Here are a small network's activations along a few directions, averaged over the inputs that share one value of a field.
Related values have similar rows: they may be neighbours, one step apart, or belong to one group.
(in the rows, 500 means zero)
Random noise pushes rows far along 3 fixed directions. That doesn't count. These rows show it; they differ only by the noise:
[550 463 381 477 450 513 215 553 489 619 407 314 529 684 402 391 433 353
 512]
[449 355 547 500 634 621 804 413 440 291 630 634 513 414 590 497 586 771
 469]
[449 424 408 571 573 611 653 504 484 470 531 413 459 455 591 481 598 703
 484]
[364 381 455 635 683 678 971 451 479 325 632 537 446 299 741 558 715 944
 475]
[575 432 452 418 460 516 291 509 457 539 458 412 531 661 367 380 411 389
 489]


S, 9 values:
s5: [562 604 406 593 525 616 729 630 538 493 590 404 135 261 602 611 640 535
 433]
s9: [439 402 592 520 585 427 551 451 424 473 412 584 596 522 551 399 561 555
 500]
s1: [275 594 375 854 653 455  95 503 702 499 383 454 556 584 929 757 738 147
 738]
s8: [512 611 699 349 268 457 423 465 440 459 510 720 633 554 296 428 236 304
 592]
s2: [292 633 450 711 436 440 676 515 748 679 506 368 435 296 690 681 491 740
 615]
s3: [393 590 515 636 714 460 664 535 529 412 524 623 489 312 720 717 717 480
 448]
s4: [469 470 401 550 596 454 392 551 524 617 338 387 715 503 574 497 549 523
 423]
s7: [364 561 707 585 510 437 609 462 543 415 600 847 745 592 655 728 492 484
 656]
s6: [331 372 481 617 759 548 520 414 545 316 552 642 858 589 753 618 669 518
 628]
S is arranged as 3 separate groups.
Question: Which other values are in the same group as s7? Give them in the order they are listed.
Answer: s8, s2
Question: Which other values are in the same group as s4? Give them in the order they are listed.
Answer: s9, s6

U, 9 values:
u6: [554 330 546 370 534 593 704 405 421 337 632 509 490 513 436 360 468 751
 440]
u5: [639 501 556 425 575 474 533 516 441 428 487 637 414 439 432 589 571 447
 411]
u3: [455 434 519 513 664 403 222 436 500 486 381 570 553 541 540 483 517 234
 378]
u2: [574 723 384 498 189 468 582 605 517 778 452 227 175 339 328 431 428 639
 468]
u9: [699 418 486 310 375 543 671 466 403 514 551 372 338 531 273 311 469 777
 411]
u4: [668 527 395 460 459 514 618 528 506 556 562 363 151 248 435 459 520 536
 321]
u1: [491 573 690 390 410 510 857 458 471 422 649 748 447 372 385 513 398 609
 459]
u7: [453 603 605 502 351 448 401 482 521 551 466 512 547 531 486 559 363 491
 590]
u8: [456 484 265 609 512 624 436 657 507 618 445 202 583 620 561 434 587 547
 600]
U is arranged as 3 separate groups.
Question: Which other values are in the same group as u5? Give them in the order they are listed.
Answer: u3, u4
Question: Which other values are in the same group as u2? Give them in the order they are listed.
Answer: u1, u7
